A small network was shown many inputs. Here are its activations along a few directions, one row for each input.
In each table, some parts of the input vary, and every possible input appears once, in random order.
A made-up example of a description, with smaller parts first: one of 2 separate values, together with either a single point or one of 9 places along a line or (one of 6 places along a line, together with one of 8 places around a ring).
Shared parts are said once, and a part with two or three values counts as separate values.
In the rows, 128 means zero.

A family of inputs:
x1: [115 153 123 201 114 123 130 118 164 139 164]
x2: [209  92 110 178 145 188  87 100 170  83  78]
x3: [124 110 182 135 188 117 155  78 159 152 163]
x4: [216  78 162  99 161 219 135 107 144  83 144]
x5: [150 123  80 147 135  87 100 222 129 147 195]
x6: [110 162 102 136 117 165  80 115  73 141  38]
x7: [ 91 165 114 138 125 140  85 106  96 107  43]
x8: [ 90 142 159  63 116 165 147 142  67 114 126]
x9: [101 108 156 132 167 144 162 105 174 134 186]
x10: [102 142  84  64 106 104 119 127  84 124  90]
x11: [105 122 157 121 135 157 152 130 169 157 206]
x12: [144 129  92 137  97  92 115 184 145 148 205]
x13: [143 115  80  74  82 116 184 171 139 125  66]
x14: [116 135 139 134 127 155 129 191 153 145 212]
x15: [153 106 138 138 156  56 143  67 150 153 155]
x16: [ 95 146 167  53 145 169 138 117  71 102 114]
x17: [113 159 145  53 149 195 137 123  56 130 102]
x18: [138 142 151 216 160  86 132  68 156 137 116]
x19: [ 87 130 110 161  89 125 131 141  99 117  58]
x20: [125 126  98 158  79 146 161 170 139 116  36]
x21: [127 102 108 136 138  83 151  94 166 135 180]
x22: [163 111 176 124 146  46  94  53 155 143 144]
x23: [ 79 135 146  73 129 158 178 153  99 111 106]
x24: [102 114  90  77  95  95 152 142  98 127  89]
x25: [130 156 115 212  92 121 104 180 140 131 175]
x26: [130 125 100 125 121  95 141 119 171 156 193]
x27: [121 141 136  70 115 177 210 180 138 108  85]
x28: [151 141 197 197 135  74  81  55 153 130 114]
x29: [236  61  97 103 139 159 109  97 156  89 118]
x30: [ 92 150 115 148  85 134  96 130  79 119  67]
x31: [128 145  80  53 123 133 107 111  68 146  72]
x32: [127 114 143 143 138 146 114 233 119 150 215]
x33: [111 137 123 214 144 112 141  94 170 117 142]
x34: [112 136 101  54 120 106 110 104  82 116  86]
x35: [135 105 228 119 167 104 108  65 153 144 160]
x36: [137 149 104 222 129 116  89 217 123 132 164]
Changing only one part turns x7 into x16. The same change can be made to x28. Which row results? -> x35
What do these inputs look like to the network? -> one of 3 separate values, together with either a single point or one of 5 places along a line or one of 6 places along a line
List by row number the other rows that have the choice among 3 separate values in common with x31. -> x5, x10, x12, x13, x15, x21, x22, x24, x26, x29, x34

A family of inputs:
x37: [ 84 160 144  64 112 169 148 132  67 116  70]
x38: [146 112 123  98 135 158 132 166 118 126 184]
x39: [153 124  77 155 100 132 113 174 121 126 138]
x40: [130 128 139 136 124 178 144 168 116 116 165]
x41: [173 127 109 158 139 113  96  96 141 108  90]
x42: [104 154 131  26 125 154 141 130  69 140  86]
x43: [ 95 153 117 179 122 127 120 174 133 151 143]
x44: [ 78 143 110 104  99 147 116 138  60 109  39]
x45: [125 116 119 119 134  84 144  67 159 143 138]
x46: [110 143 143 182 124 114 105  82 133 139 116]
x47: [114 151  86 161 112  96 113 173 140 143 147]
x48: [169  98 117 116 158 115 143  82 159 119 108]
x49: [152 126 141 177 148 144 105  97 133 114  87]
x50: [100 138 175 146 139 132 132  71 134 130 147]
x51: [150 114 164 125 126 187 139 138 142 101 130]
x52: [136 127 107 172 109 162 119 175 114 133 134]
x53: [152 104  88 112 117 130 157 164 140 124 157]
x54: [125 114 129 125 133  62 150 117 151 148 153]
x55: [167  98 145  86 140 167 128 134 143 115 150]
x56: [176 113 100 146 103 139 106 145 147 111 102]
x57: [101 136 132 104 147 123 132 164 137 145 194]
x58: [161 104 152 103 177 144 119  83 136 122 136]
x59: [104 140  94  44 107 122 169 126  90 130  57]
x60: [103 136 185 151 139 111 138 122 127 138 160]
x61: [173  91 110 100 120 138 153 132 166 114 123]
x62: [133 144 122 168 114  63 104 130 134 140 134]
x63: [144 120 172 143 164 163 131  87 135 106 116]
x64: [108 130  95 118 129  94 157 163 158 142 167]
x65: [131 145 111 163 116  83  97  82 141 132 119]
x66: [157 114 132 163 112 170 113 146 140 116  98]
x67: [ 86 152 148 143 137 142 146 168 136 135 174]
x68: [117 123 156 106 153 112 120  69 136 146 165]
x69: [114 143 153 186 123  95 112 130 126 148 130]
x70: [117 119 167 111 152  91 126 119 129 151 179]
x71: [ 93 141  82  90  93 119 112 136  67 105  42]
Changing only one part turns x57 into x43. The same change can be made to x38. Which row results? -> x52
What do these inputs look like to the network? -> one of 5 places around a ring, together with either a single point or one of 6 places around a ring
Which other rows does x69 become when the place on the ring of 5 takes its other values? List them by row number. -> x54, x60, x62, x70
List by row number the other rows that have the place on the ring of 5 in common with x40. -> x37, x50, x51, x60, x63, x67

A family of inputs:
x72: [153 121 139 127 112 173 142 169 154 117 132]
x73: [153 113 116 103 105 157 136 213 104 118 127]
x74: [132 151 107 172  97 145 100 152 141 118 118]
x75: [183  99 156 143 172 141 128 119 168 119 139]
x76: [128 145  57 159 104 133 126 171 124 111 117]
x77: [153 128 158 117 187 136 124  95 150 134 181]
x78: [ 82 141 152  47 132 123 144  75  77 110  50]
x79: [146 109  89 115 119 161 165 188 140 114 128]
x80: [133 137 103  99 111 150  98  70  83  95   8]
x81: [155 111 138  58 127 178 148  89  97  91  19]
x82: [ 98 152  75 147 107 105 146 169 122 146 123]
x83: [ 86 137 125  91 108 109 130 195  93 137 148]
x84: [163 100 115 180 123  96  86  80 168 120 129]
x85: [118 137 141  99 127 171 133 143 138 139 173]
x86: [138 118 135 168 126  65 113  76 162 154 137]
x87: [166 111 147 108 152 117 133  70 158 137 188]
x88: [107 119  90  87 134 161 153 164 127 139 167]
x89: [108 155 101 135  92 103 118 193  84 152 121]
x90: [140 149  82 148  90 129  98 195  85 116 115]
x91: [102 152 125  88 114 118 121  71  75 130  20]
x92: [ 95 130 167 149 139 105 146 113 127 133 165]
x93: [127 138 146 178 161  83 108 100 154 156 131]
x94: [ 80 136  98 103 123 111 161 170 128 137 150]
x95: [121 138 168 134 176  87 128 100 154 135 163]
x96: [156  97 156 160 134 158 145 131 142 111 141]
x97: [113 127 143  32 143 172 142  68  77 111  65]
x98: [104 135 144 193 123 102 127 112 127 146 134]
x99: [112 119 118  76 120 158 121 190  92 140 164]
x100: [102 163 126 160 100 116 123 149 137 152 126]
x101: [131 121 125 205 121 132 101 116 132 112 126]
x102: [153 119 126 190 159 116  81 104 159 123 122]
x103: [125 119 159 133 149 155 140 107 125 133 183]
x104: [194  82 145 134 136 122 135  94 176 118 146]
x105: [ 89 152 149 116 116 121 140 150 139 138 156]
x106: [134 119 157 125 141  68 137  76 161 138 169]
Changing only one part turns x95 into x77. The same change can be made to x94. Which row results? -> x88
What do these inputs look like to the network? -> one of 5 places around a ring, together with either a single point or one of 6 places along a line
Start at x86 and move only the place on the line of 6, one step at a time. The first step leads to x93. Which rows follow, in order? -> x98, x100, x82, x89
Which other rows does x99 become when the place on the ring of 5 takes its other values? List them by row number. -> x73, x83, x89, x90
List by row number the other rows that have the place on the ring of 5 in common with x90. -> x74, x76, x80, x84, x101, x102

A family of inputs:
x107: [118 141  91 123 107 121 104 136 108 124  81]
x108: [147  97 125 112 144 127 142 129 155 134 172]
x109: [ 98 151  89 117 106 120 123 149  82 134  72]
x110: [125 114 173  75 156 122 142  43 128 129 107]
x111: [131 135 118 104 123 168 113 142 104 108  94]
x112: [150 111 123  82 123 137 144 139 128 126 138]
x113: [125 113 154 138 151 104 140 142 163 147 197]
x114: [120 138 160 181 137 133 113 135 139 142 181]
x115: [167 118 128 119 123 160 124 139 125 115 110]
x116: [127 132 146 132 143  95 113  34 125 120  68]
x117: [142 121 156 173 149 126 122 143 156 128 168]
x118: [139 117 177 120 151 147 121  45 121 111  80]
x119: [143 116 132 138 152 119 148 127 179 142 193]
x120: [147 131 111 190 128  91 121 116 172 131 155]
x121: [102 140 122 103  98 180 141 166  89 111  76]
x122: [155 128 100 133 112 110 115 131 128 127  95]
x123: [103 130 158 146 139 110 130 135 147 161 210]
x124: [110 151 136 193 122  83 105 125 142 150 170]
x125: [ 90 138 117  61 100 153 164 164  89 119 104]
x126: [ 98 143 114  56 122 141 154 152  76 125 113]
x127: [162 101 129 151 138 150 122 128 148 119 146]
x128: [159 118 136 176 145 142 129 127 170 123 167]
x129: [ 92 156  90 114  93 129 134 160  94 130  58]
x130: [109 140 119 101 116 168 131 154  77 116  88]
x131: [130 129 133 189 129  77 113 133 157 137 159]
x132: [118 134 113  62 125 142 134 141 104 118 120]
x133: [150 111 104 166 123 100 114 119 150 127 133]
Changing only one part turns x116 into x110. The same change can be made to x133. Which row results? -> x108
What do these inputs look like to the network? -> one of 3 separate values, together with either a single point or one of 8 places along a line
Which other rows does x125 become when the choice among 3 separate values takes its other values? List them by row number. -> x121, x129
List by row number the other rows that have the choice among 3 separate values in common with x121. -> x111, x114, x115, x117, x118, x127, x128, x130
Which other rows does x128 become when the choice among 3 separate values takes its other values? List them by row number. -> x119, x120

A family of inputs:
x134: [143 121 109 187 117 112 105  98 139 130 125]
x135: [114 136 133 113 122 174 138 192 105 129 172]
x136: [123 116 123 112 122 119 135 182 129 145 175]
x137: [139 112 178  97 143 136 155  81 150 130 145]
x138: [148 100 145 130 161 142 140 113 167 111 165]
x139: [122 142 144 161 128  91  88  85 131 124 107]
x140: [136 131 102 124  93 150 121 148  89 101  32]
x141: [ 89 158  98 164 103 118 129 173 131 144 127]
x142: [119 138 104 143 115  94 138 166 132 138 159]
x143: [119 129 163 125 163 108 131  69 119 138 110]
x144: [177 118 127 151 146 132 113 121 163 132 145]
x145: [107 135 111  28 125 160 143 109  80 115  73]
What do these inputs look like to the network? -> either one of 2 separate values or one of 4 places along a line or one of 6 places around a ring
List by row number the other inputs of the same sort as x141. -> x135, x136, x142

A family of inputs:
x146: [ 57 151 158  88 115 143 178 129 101 141 129]
x147: [136 132  77 128  98 161 150 158 112 101  41]
x148: [143 132  51 117 106 168  82 198  82  96  97]
x149: [186 108 150  34 127 169 128  94  83  93  71]
x150: [185 120 121  97 125 149  94  98  80 111  18]
x151: [162  97 167 154 175 142 104 185 156 144 236]
x152: [140 107  79  59 109 195 111 195  87 106 139]
x153: [140 126 110  91 137  83 113 176 146 172 208]
x154: [ 77 170 138  77 120 153 110 171  81 154 174]
x155: [122 117 108 108 126  88 169 168 157 170 187]
x156: [147 106 173 162 170 144 173 133 188 122 194]
x157: [147 150  86 158 109  55  80 172 137 149 168]
x158: [122 122 101 156 124  62 119  74 170 131  95]
x159: [126 107  79  75  97 199 166 187 104 112 115]
x160: [ 57 160 139  94 108 156 164 165  94 159 152]
x161: [128 142  83 177  97  59 134 164 148 147 145]
x162: [154 115 179 143 188 156 151  81 199 112 173]
x163: [121 135  92 174 105  55 147 121 158 134 123]
x164: [128 130  51 135  95 171 136 190  99 104  71]
x165: [120 109 129  84 149  85 159  80 174 129 145]
x166: [149 119 154 236 111 125 129 116 183 116 156]
x167: [156 110 140  44 110 181 159 121 121  93  57]
x168: [146 111 100 145 144  56  84  41 135 144 110]
x169: [ 69 138 184  67 132 138 152  92 103 123 101]
x170: [155 125 112 107 110 159 126 124 118 104   6]
x171: [ 98 141 161 125 146 104  84  68  58 133  61]
x172: [ 69 151 156 136 129 113 117  98 100 127  47]
x173: [ 82 195 112 140 113 124  80 174  73 136 130]
x174: [146  95 167 169 164 145 157 178 173 139 215]
x175: [152 112 148 241 105 123 116 161 165 124 180]
x176: [ 61 184 112 160 103 126 134 169  87 142 107]
x177: [ 59 171 130 156 110 115 145 134  95 132  80]
x178: [148 104 129  74 168  75 124  46 137 132 163]
x179: [135 112 106  67  98 188 182 155 117 102  88]
x180: [117 115 117 104 133  81 184 127 165 149 167]
x181: [169 115 149 224 119 119  65 170 148 130 202]
x182: [182 116 172 133 207 151 121  47 161 123 188]
x183: [153 120 157 217 133 141 104  65 199 122 127]
x184: [178 116 150 206 154 140  73  32 164 143 140]
x185: [ 99 134 190  57 151 125 120  63  61 120 116]
Changing only one part turns x153 into x155. The same change can be made to x181. Which row results? -> x175
What do these inputs look like to the network? -> one of 2 separate values, together with one of 4 places along a line, together with one of 5 places along a line

A family of inputs:
x186: [146  97 147   8 153 161 161  91 128 106 109]
x187: [134 141 124 179 145 153 115 140 168 124 176]
x188: [104 130 191 174 153 103 141  76 160 143 186]
x189: [102 126 143 155 125  75 142 141 191 164 209]
x190: [136 120 159 154 155  66 156  50 163 151 167]
x191: [131 105 130 156 137  75 107 158 176 158 203]
x192: [ 93 161 127  97 111 144  97 114  66 136  81]
x193: [125 120 164 172 154 105 102 140 161 143 198]
x194: [161 110  92 157 124 116 123 183 157 129 145]
x195: [151 117 179 172 162 101 101  97 140 140 179]
x196: [157 136  90 163 128 120 121 160 176 144 182]
x197: [108 156  99  71 112 110  99  86  91 128  61]
x198: [155 123  87 144  78 126 129 184 126 118 133]
x199: [126 125 114 105 115 128 133  91 127 128  42]
x200: [160  88 113 148 145 116 117  91 156 107  95]
x201: [129 142 142 129 114 160 128 120  99 137  62]
x202: [ 95 142 177 171 143 105 139 122 176 149 205]
x203: [121 150 121 138 110 159 142 160  98 141  90]
x204: [157 125 143 150  95 160 109 124 109 104  95]
x205: [145 100 145 170 146 151 107 121 142 106 113]
x206: [143 127 138 180 153 154 111  94 156 118 155]
x207: [101 147 119  83 123  97 129  94 111 106  41]
x208: [171 118 112 124  97 125 115  97 129 103  76]
x209: [174 121 103 157 155 118 122  67 161 126 137]
x210: [120  97 113  31 130 164 182 176 117 122 173]
x211: [ 96 170 126 117 119 128 140 163  76 120  90]
x212: [150 136 122 156  90 158 120 165 113 108 122]
x213: [ 69 156 106 109 109 145 115 152  65 136 108]
x214: [ 75 143  68  99  97 114 125 167  78 138 123]
x215: [111 127  84 128  99 129 152 175 115 143 103]
x216: [104 163 148 107 122 129 124 123  81 117  61]
x217: [ 85 145  88 108 107 100 151 177  93 120 103]
x218: [131 122 151  41 146 198 172 160 102 122 160]
x219: [142 113 174  33 153 198 154 121 103 118 130]
x220: [149  88 142 155 166  69 116  63 155 140 160]
x221: [154 123 128 171 138 148 113 166 145 116 136]
What do these inputs look like to the network? -> one of 4 places along a line, together with either a single point or one of 8 places along a line
List by row number the other rows that have the place on the line of 4 in common with x198. -> x189, x191, x194, x196, x210, x214, x215, x217

A family of inputs:
x222: [167 113 132 188 130 132  92  73 146 106  89]
x223: [172  95 185 102 167 143 141  89 167 120 167]
x224: [ 98 130 134 112 146 128 150 171 131 146 217]
x225: [127 135 130 180 130  73  99  71 122 131  82]
x226: [120 122 187 111 183 117 146  69 158 145 176]
x227: [100 159  90 178  97  90 107 190 115 141 113]
x228: [ 74 159 112 145 104  83 129 168 127 156 172]
x229: [163 113  88 153 116 153 134 188 153 124 156]
x230: [145 140  90 188  96 149 102 189 132 124 125]
x231: [149 103 133 106 130 157 147 191 138 133 206]
x232: [101 143 160 148 139  69 124  52 142 153 136]
x233: [114 138 119   5 123 170 130  76  51 101   4]
x234: [ 77 148  97  25  81 190 166 186  38 105  31]
x235: [184  94 135 152 150 137 124  79 174 105 118]
What do these inputs look like to the network? -> one of 2 separate values, together with either a single point or one of 6 places around a ring
Which other rows does x223 become when the choice among 2 separate values takes its other values? List them by row number. -> x231
List by row number the other rows that have the choice among 2 separate values in common with x226. -> x222, x223, x225, x232, x233, x235
